A small network was shown many inputs. Here are its activations along a few directions, one row for each input.
In each table, some parts of the input vary, and every possible input appears once, in random order.
A made-up example of a description, with smaller parts first: values(3) and (point or ring(9) or (line(6) and ring(8))).
Shared parts are said once, and a part with two or three values counts as separate values.
(in the rows, 128 means zero)

Other details of the inputs shift rows strongly along three fixed directions, in all tables alike. That doesn't count.

Table:
x1: [143 131  93  99  97 140 155 163 149 117 170]
x2: [116 131 118  95  37 120 161 119 124 125  95]
x3: [142 115  85  90 107 126 157 160 145 117 159]
x4: [156 129 123 112 150 103 103 113 158 164 211]
x5: [128 140 145 112  89 104 109  61 139 172 139]
x6: [111 129 155 158 109 159 151 131 110 115  65]
x7: [115 139 124  90  37 119 156 127 125 124  95]
x8: [121 148 117  85  49 117 158 125 134 125  81]
x9: [121 139 113 105  33 127 155 117 129 122  95]
x10: [150 115  80  92 104 121 143 164 141 111 155]
x11: [146 124  75  92 110 131 149 158 152 116 151]
x12: [131  99 119 144 175 156 127 179 117 102 130]
x13: [ 79 165 146 161 120 138 151 122  90  80  81]
x14: [121 142 147  91  97  97 101  70 141 170 130]
x15: [117 127 148 157 114 143 143 137 110 113  54]
x16: [164 128 114 118 155 105 109 103 162 164 204]
x17: [138 118 133 158 171 159 144 183 128 107 137]
x18: [125  97 123 152 168 160 134 178 118 107 139]
x19: [105 150 110 156 190 144 148 164 110  74 146]
x20: [140 116  79  90 105 130 148 159 147 115 157]
x21: [122 129 174 164 167 124  89  82 122 160  96]
x22: [134 103 130 161 167 159 147 177 120 109 143]
x23: [110 119 156 162 102 146 142 139 102 113  68]
x24: [ 76 152 172 153 179 103  92  72  93 127 120]
x25: [104 124 149 142 119 153 147 133 108 116  55]
x26: [138 111 121 163 170 163 139 175 128 105 135]
x27: [116 125 153 163 106 146 144 137 108 112  62]
x28: [138 107 115 146 180 157 129 178 122 103 123]
x29: [142 105 117 148 179 148 130 181 120 103 122]
x30: [ 82 158 176 170 169 109  96  70  93 128 129]
x31: [130 134 140 104  88  96  92  67 131 165 133]
x32: [134 105 121 147 182 154 145 177 125 110 127]
x33: [123 136 186 159 168 119  94  89 122 162  99]
x34: [162 124 110 115 148 107  91 106 153 158 207]
x35: [123 162  96 102 176  85 105  94 142 130 212]
x36: [151 132  79  98 110 138 160 154 155 118 156]
x37: [128 130 142 108  88  88 100  69 134 169 134]
x38: [146 103 145 160 233 121  84 127 135 154 166]
x39: [140 139 142 116  85  90  96  69 133 165 134]
x40: [149 138  90 101 102 140 156 161 155 116 164]
x41: [137 146 111 107  36 118 151 120 129 117  86]
x42: [127 150 143  93 102  97 103  69 146 171 123]
x43: [168 132 103 110 161 105  92 105 161 159 193]
x44: [148 112 118 157 176 151 133 179 123 103 124]
x45: [138 117  86  94 100 138 156 157 143 118 168]
x46: [124 128 180 164 169 120  98  82 120 163  98]
x47: [ 67 152 148 150 118 134 146 126  79  81  86]
x48: [124 157 116  92  46 128 159 121 139 124  84]
x49: [146 125 120 100 153 109  98 112 155 164 210]
x50: [104 112 152 146 112 140 139 140 102 112  59]
x51: [128 129 178 169 160 126  83  82 115 155 103]
x52: [140 123  91  86 107 126 153 167 147 117 159]
x53: [135  97 124 153 167 151 129 182 112 103 137]
x54: [108 115 181 150 168 125  92  81 113 162 104]
Each input here is: ring(6) and (point or (values(2) and line(4))).
The inputs of x47 and x35 match in every part but the ring(6) part. If x7 is changed in the same way as x47 into x35, which row does it become? -> x8
Which other rows agree with x1 in the ring(6) part? List them by row number. -> x4, x5, x9, x22, x23, x30, x34, x39
Which other rows does x12 become when the values(2) part takes its other values? List them by row number. -> x10

Table:
x55: [103 144 154 111  93 100 107  61 123 159 116]
x56: [111 148 144 109  60 107 125  85 122 142 106]
x57: [127 118 172 186 230 130  82 105 121 151 153]
x58: [115 138 175 172 159 136 109 108 108 133  87]
x59: [160 103 159 112  80 109  94  80 146 193  84]
x60: [119 144 103  91  68 124 163 139 129 109 120]
x61: [121 118 122 152 184 154 142 169 123 102 137]
x62: [110 120 145 158 137 145 136 146  98 102  90]
x63: [104 136 129 139 107 149 156 152 103  89  56]
x64: [133 127 104 101 137 120 129 142 143 128 186]
x65: [133 122  96 101 138 116 124 140 139 124 182]
x66: [131 113 130 160 185 154 136 176 117 103 152]
x67: [116 158 147 114 100 100 110  58 132 157 105]
x68: [130 133 148 121 169  86  74  63 133 172 172]
x69: [119 129 117 149 117 158 160 174 107  80  77]
x70: [165 104 113  92  40 141 155 154 154 148  87]
x71: [131 123 124 152 196 154 136 176 125 103 142]
x72: [136 129  97 105 141 121 135 134 143 126 184]
x73: [129 148 101 103  64 124 161 140 136 109 118]
x74: [141 137 106 113 120 106 121 117 141 132 158]
x75: [143  89 187 161 128 150 105 112 125 175  56]
x76: [102 133 177 163 164 131 112 110 107 134  88]
x77: [138 133  92 102 133 112 131 136 144 123 167]
x78: [141 121  97 110 132 117 123 140 139 124 185]
x79: [107 125 126 148 103 163 171 168 102  83  81]
x80: [139 124 100 113 131 124 130 137 143 128 189]
x81: [152 138  93 117 139 124 132 133 151 126 178]
Describe the family of inputs behind these rows. -> values(3) and (point or (values(2) and line(4)))
The inputs of x68 and x60 match in every part but the values(3) part. If x77 is changed in the same way as x68 into x60, which row does it become? -> x76
Which other rows does x66 become when the line(4) part takes its other values? List them by row number. -> x56, x58, x73
Which other rows does x72 become when the values(2) part takes its other values? List them by row number. -> x79
Which other rows does x78 become when the values(3) part takes its other values? List them by row number. -> x56, x80
